These are the activations of a small neural network, seen along a few directions. Each row is one input.
In each table, some parts of the input vary, and every possible input appears once, in random order.
A made-up example of a description, with smaller parts first: ring(5) and (point or ring(11) or (values(3) and line(6))).
Shared parts are said once, and a part with two or three values counts as separate values.

Other details of the inputs shift rows strongly along two fixed directions, in all tables alike. That doesn't count.

Rows:
x1: [  2  -1   6   6 -10 -11 -12  -8  16  -6   2   0]
x2: [-6  3 -6  9  4 -3  1 19 -3 -1  6 -9]
x3: [  8  -5   2  17   2  -2  -6 -10  10   6   5  -3]
x4: [ 12   4   3  -2  -8 -11  -3  -3   6  -4  17   5]
x5: [ 14  -2  -1   0  10 -12   3 -10  -1  -5  11  -6]
x6: [ -4   2  -6   7   0  -3   6  17  -2   1   3 -12]
x7: [ 12   7   2  -2  -5 -11  -6  -3  10   2  11   6]
x8: [ 43 -30  59 -29 -15  60 -32  30 -72 -14 -62  11]
x9: [-10   7   3   7   7   2   2  14   0   0  11 -10]
x10: [ -7  -1  -4  -1  -7  -2   3   7  -1  11   3 -11]
x11: [  4   2   0   8 -10 -13 -12  -7  13  -9  -2  -2]
x12: [-11  -3  -9  -9   2  -6  -8   1  -5   7   2 -13]
x13: [ 44 -30  65 -22  -3  65 -26  42 -65 -22 -55  17]
x14: [10 11  7 -3 -5 -8 -2 -7  6 -5 18  3]
x15: [ -5   2  -6   8   1  -3   4  19  -2  -1   6 -10]
x16: [ -9   6   0  -2  -4   2   3   3  -1  10   4 -13]
x17: [  5   2   6  16   5   2  -5 -14  10   5   6  -5]
x18: [ 11   1  -7  -1   0  -2 -14 -11  17  -3   2  -5]
x19: [ -9   2  -5  -3 -10  -2   1   4  -4  10   3 -12]
x20: [-19 -40  -2 -44  17  93  49  -5 -42 -53 -84 119]
x21: [ -3   0  -9 -11  -1  -1   6   4   2   6   0 -18]
x22: [ 14   6  -4  -9   3 -12  -7  -6  10  -3   7   0]
x23: [-14  -4  -5  -8   4  -9 -10   1  -5   5   3 -12]
x24: [ 14   7  -3  -1  -8 -13  -3  -2   3  -7  13   4]
x25: [ -3   1  -5   3  -3  -5  10  16   2   4   0 -12]
x26: [-14  -1  -4   2  -4 -10  -9   6  -9   8   3  -7]
x27: [-14   3   1  -3  -5   0  -2   0  -5   9   8 -11]
x28: [ 11   1   5   8   5 -11   1  -6   3   6   9   2]
x29: [ 13   1  -2   1  13 -12   0  -9   3   2   5  -4]
x30: [ -7   7   2  -4  -6   3   8   4   1   9   5 -14]
x31: [ -4  -2  -7  -2  10  -2   3  15   1  -4   6 -15]
x32: [ 53 -24  77 -24 -14  58 -40  13 -49 -30 -63  20]
x33: [ -8   6   3   4   2   3   8  12   1   2   8 -13]
x34: [ 9 -1 -4 19  2 -3 -6 -9  7  4  1 -4]
x35: [  9   1  -1   7  -8  -2 -13  -7  17   2   7   1]
x36: [ -3   4  -8  -1  -9  -2   7   9  -2   8   0 -13]
x37: [-11   1  -8   1  -6  -7  -7   5  -9   9   2  -8]
x38: [-13  -2  -3  -1  -6  -6  -7   4  -6  12   6  -6]
x39: [ -7   5   4  -2  -1   1   9   8   3  10   5 -12]
x40: [ 10   4  -6   9  -8  -3 -13  -6  14  -1   2   0]
x41: [ -5   1  -3  -3  -9  -1   8   8   1  10   4 -12]
x42: [  3  -3   3  18   0 -13  -5 -10   6  -4  -4  -6]
x43: [ 10  -5  -5   9  10  -2  -7 -14  10   1   1  -9]
x44: [-18   3   5  -1  -1  -4  -7   1  -6   9   8  -8]
x45: [ 11  10  -2   4  -5 -11  -9  -3  11   1   1   3]
x46: [-4 -2 -1 -1 -4 -3  8 12  3 11  4 -9]
x47: [  1  -6   8  16   0 -11  -5 -11   9  -2   0  -4]
x48: [ 14   4  -4 -10   0 -12  -4  -7   6  -9  13  -1]
x49: [ -7   2 -11 -11  -2  -2  -1   0  -3   6  -2 -18]
x50: [ -7   5   5   0  -1   0  11  11   4   5   5 -13]
x51: [ -9  -4  -9 -10   0  -4  -4   1  -4   5   3 -15]
x52: [-16  -4   1   0  -4  -8  -8   5  -6  10   7  -5]
x53: [ 10   5   0  14   6 -11  -2  -6   4   6  -1  -1]
x54: [ -7   6 -10  -1 -10  -3   0   5  -7   8  -2 -13]
x55: [ 13   4  -1  10   5 -13   1  -5   0   4   5   1]
x56: [ 14  10  -3   0  -5 -13  -7  -2   7   0   7   5]
x57: [ 11   1  -1   4  14 -10  -3 -11   7   3  -1  -6]
x58: [  6   7   3   6  -5   2 -12 -11  17   1   8  -1]
x59: [ -9   5   3   5   4   3   5  14   1   0  11 -11]
x60: [ 12  -1   5   7   2 -11   4  -6  -1   0  16   1]
x61: [  9   7   3   2  -4 -10  -9  -4  14   4   5   5]
x62: [ -5   3  -9   1  -7  -3   2   8  -4   9  -1 -12]
x63: [-72  -8 -70 -16  20  27  67 -36  16 -24 -19  91]
x64: [-15   4   2  -2  -3  -2  -6   0  -6  11   7  -9]
x65: [ 51 -30  79 -14  -4  59 -32   9 -56 -25 -65  17]
x66: [ -3  -1  -7  -3   8  -2   5  12   2  -1   3 -17]
x67: [ -4  -2   0   1  -3  -3  10  15   4   6   4 -10]
x68: [-62   0 -52   3  27  25  67 -51  23 -24 -15 110]
x69: [-74  -8 -69  -7  31  28  67 -25  17 -35 -12  97]
x70: [  9   8   9   7   8  -7   2 -10   3   5  10   0]
x71: [-6 -1 -1  6  1 -1  4 18  1  1 10 -9]
x72: [ 13   2   0   9   2 -13   4  -5  -4  -2  11   0]
x73: [ -3   2  -6   1  -4  -5   8  13   0   9   0 -10]
x74: [  9   5   9   6   5  -8   5 -10  -1  -1  17  -1]
x75: [ 7 14  7  1 -2 -6 -8 -8 14  2  6  2]
x76: [-11  -3  -3  -2  -8  -4  -3   4  -5  10   7  -9]
x77: [10 13  6 -2 -2 -7 -5 -7 10  1 12  4]
x78: [ -2  -2  -7  -9   4  -4   7   8   4   6   0 -15]
x79: [  9   2   5  12   6 -10  -2  -7   7   8   3   1]
x80: [ 12   7  -3  -6   4 -10 -10  -8  14  -1   1  -2]
x81: [  3  -7   2   8   8 -12  -6 -15   9  -6  -4 -11]
x82: [-11   9  -1  -4  -7   2   2   0  -4   9   4 -14]
x83: [ -5  -1  -1   5  -1  -1   7  16   1   3   7 -10]
x84: [  4  -1  -1  -1  -2 -12 -13 -12  16 -11  -2  -7]
Each input here is: line(4) and ((values(2) and line(5)) or line(11)).
Question: Changing only the line(4) part turns x80 into x75. The same change can be made to x69. Which row results?
Answer: x9
Question: Changing only the line(4) part turns x1 into x32. The same change can be made to x19. Which row results?
Answer: x82
Question: Changing only the line(4) part turns x14 into x24. The same change can be made to x30. Which row results?
Answer: x36
Question: Change only the line(11) part in x12. List by row number the other rows that result.
Answer: x20, x21, x23, x31, x49, x51, x63, x66, x69, x78
Question: Change only the line(4) part in x65. List by row number the other rows that result.
Answer: x42, x47, x81
Question: Start at x74 and move only the line(4) part, one step at a time. The first step leads to x60. Which rows follow, in order?
Answer: x72, x5

Rows:
x85: [  0  -6  -4 -15  -2   8   1  10 -13  -5 -13   7]
x86: [-25   8 -33  16   0 -25  12 -16  34   3  24  -3]
x87: [  4  -7   4  -1  -8   7  -5  -2  -6  -8 -15  12]
x88: [  6  -5   4  -5  -2   8  -6  -4  -4  -3 -14  14]
x89: [-22  10 -30  22   2 -27  17 -13  27   5  31   2]
x90: [-24   9 -26  19   4 -29  18 -13  32   4  27   0]
x91: [  9  -3   4  -5   2  12  -5  -4  -2  -6 -12  11]
x92: [ 12  -1   6  -1   4  11   3  -3 -10  -6  -5  14]
x93: [  5  -5   8  -1   4  11  -3  -1  -4  -9 -11  11]
x94: [ 1 -6  8 -3 -3  8 -9 -4 -8 -5 -9 16]
x95: [10  0  7  2  5 11  1 -1 -9 -5 -8 15]
x96: [-23  12 -34  14   4 -26  12 -15  34   5  22  -2]
x97: [  8  -1   4  -3   3  12  -4  -3  -2  -7 -15  10]
x98: [  8  -1  10  -1   7   9   2   0  -4  -6 -12  13]
x99: [ 1 -1  7 -9 -2 12 10 16 -8 -6 -8  9]
x100: [-26  12 -39  10   7 -27  23   1  19   6  31  -4]
x101: [ 13  -4   8  -3   1  10   7  -4 -10  -5  -5  13]
x102: [-36  13 -34   9  -1 -15  19  -5  30  14  24 -10]
x103: [ 9 -5  8 -6  5 13  1 -6 -3 -8 -7 10]
x104: [ -6 -13  -3 -10   1  11   0   5 -16   1 -16   3]
x105: [11 -4 12 -6  3  8  9 -4 -5 -7 -8 11]
x106: [  5  -8   4   0  -1  11  -5  -1  -2  -7 -14  11]
x107: [  4  -8   4  -3  -5   8  -7  -3  -4  -4 -14  14]
x108: [ 47  12  38   5 -17 -24 -40  42 -13  25  24 -82]
x109: [ 51   9  46  11  -8 -30 -46  27  -5  24  18 -79]
x110: [  6  -5   4  -5  -3   8  -6  -3  -5  -4 -15  13]
x111: [ 10  -5   5 -11  -4   8   1  -9  -5  -5 -12  11]
x112: [-36   4 -37  10  12 -22  19  -6  21   9  26 -12]
x113: [  2  -5   3 -10   5   8   9  15 -13  -8 -10   7]
x114: [  0  -6   0 -11   5  12   4  12 -12 -10  -9   5]
x115: [-36  13 -27  12   3 -18  25  -2  28  15  27  -7]
x116: [ 36   8  39   3 -22 -19 -46  34  -8  33  15 -88]
x117: [ 4 -1  8 -8  0  9 -8 -7 -9 -4 -7 16]
x118: [ 52   7  44   5 -11 -26 -44  20  -4  20  21 -84]
x119: [10 -3  7  2  3 10  0  0 -9 -4 -7 16]
x120: [ -4  -3   7  -2  -3  20   8  12 -13   3  -6   8]
x121: [ 11  -5   5  -8  -1  11   2  -7  -3  -8 -11   9]
x122: [  9  -6   4  -9  -3  10  -2  -8  -4  -3 -12  12]
x123: [ -3  -4   0 -15  -1   7  -1   9 -17  -6  -8   9]
x124: [-27  14 -29  12   2 -30   9 -18  28   8  27   2]
x125: [-11  -3   8 -10  -7  18   0   6 -13   3  -8   7]
x126: [13 -4  7 -2  3 11  4 -4 -9 -4 -4 14]
x127: [-28  11 -41   4   5 -26  18  -2  26   4  24  -9]
x128: [  8  -3   4  -7  -1   9  -6  -5  -4  -3 -13  14]
x129: [-38  12 -35  11   2 -20  20  -9  24  12  18 -14]
x130: [-20  14 -31  20   6 -28  16 -13  27   8  29   2]
x131: [10 -2 10 -3  6  9  4 -3 -5 -7 -9 12]
x132: [  9  -3   4  -8  -2   9  -4  -8  -5  -5 -13  12]
x133: [  7  -4   4  -3   2  11  -5  -2  -2  -6 -14  12]
x134: [ -9  -5   2  -8  -5  14   3   3 -14   3 -19   1]
x135: [ 0 -7  9 -3 -6  8 -7 -5 -9 -7 -8 14]
x136: [-26   8 -33  14  -3 -28  10 -17  32   6  23  -1]
x137: [ 10  -3   4  -6   2  12  -2  -6  -3  -8 -12   9]
x138: [  8  -3   8  -5   5  13  -1  -6  -4 -10  -8  10]
x139: [  6  -4   9 -10  -1   9  -4 -10  -8  -4  -6  14]
x140: [ 7 -3  8 -4  6 13 -3 -3 -3 -8 -8 12]
x141: [-35  13 -32  16   4 -22  25  -6  17  15  25  -9]
x142: [  1  -2   0 -12  -6  15   3  13  -6  -7 -11   7]
x143: [ 5 -1  8 -9 -1  9 -5 -9 -9 -6 -7 14]
x144: [-26  17 -29  11   4 -29   9 -20  28   8  27   2]
x145: [  6  -7  11   2   3   8   1   2  -4  -6 -11  14]
x146: [-34   4 -40   9   9 -23  17  -7  22  11  21 -12]
x147: [11 -2  6  0  4 11  0 -1 -9 -4 -5 16]
x148: [  6  -1   8  -2   6  13  -3  -3  -3  -9 -11  11]
x149: [  5  -6  10   4   0   7   3   2  -6 -11 -12  12]
x150: [-34   5 -34  11  13 -26  24  -4  20  12  25 -10]
x151: [ 9 -2 10 -3  6  9  2 -1 -4 -5 -9 14]
x152: [  6  -4  10 -11  -3   7  -1 -10  -9  -5  -6  13]
x153: [ 8 -6  7  5  1 10 -1  2 -8 -5 -7 16]
x154: [   6   25    5   22  -11  -52  -28   22   29   41   57 -103]
x155: [ 31   9  41   4 -18 -25 -47  28 -19  31  15 -90]
x156: [  7  -4  10   0   5   7   2   1  -5  -6 -12  13]
x157: [ 10  -6   5  -7   1  13   0  -7  -2  -7 -11   9]
x158: [ -1  -2   4 -11  -2  16   4  14  -7  -9  -7   7]
x159: [  0  -2   0 -14  -9  12   2  12  -8  -4 -11   9]
x160: [ -2 -11   0  -2   7  13   6  10 -21   1  -8   5]
x161: [  0  -5   8  -2  -6   6  -7  -4 -10  -9 -10  14]
x162: [  5  -4   8  -2   5  12  -3  -2  -4  -8 -10  12]
x163: [  3  -6   8   2  -1  11  -2   0  -5 -13 -11  10]
x164: [  5  -6   4   1  -4  10  -3  -1  -4 -12 -15  10]
x165: [-10  -5   6  -4   2  17   6   5 -14  -2 -14  -1]
x166: [-19  12 -26  12   9 -28  22 -17  32   7  29  -1]
x167: [-22  15 -34  11   3 -28  10 -19  32   9  22   0]
x168: [  4  -7   8   1   3  12  -4   0  -3  -9 -10  12]
x169: [ -9 -11   1 -10   3  10  -2   4 -20   1 -10   5]
x170: [  3  -9   8   1   0  12  -3  -1  -4 -12  -9  10]
x171: [ 46   9  43   6 -15 -31 -56  21  -9  26  20 -77]
x172: [ -4   0   4 -15  -8  12   0  10 -12  -4  -6  11]
x173: [ -8  -5   9  -3   2  13  11   8 -14   1 -15   2]
x174: [  7  -5   7   7  -2   9   1   2 -10  -9  -8  14]
Question: Changing only one part turns x113 into x127. The same change can be made to x166. Which row results?
Answer: x157
Question: Changing only one part turns x89 into x170. The same change can be made to x147. Which row results?
Answer: x140
Question: Changing only one part turns x156 into x130. The same change can be made to x109. Which row results?
Answer: x119
Question: Describe the family of inputs behind these rows.
Answer: line(6) and (ring(5) or line(10))
Question: Start at x164 and move only the line(10) part, one step at a time. The first step leads to x86. Which rows follow, in order?
Answer: x106, x96, x133, x97, x91, x137, x157, x121
Question: Start at x144 and move only the line(6) part, one step at a time. The first step leads to x167. Which rows follow, in order?
Answer: x97, x148, x98, x95
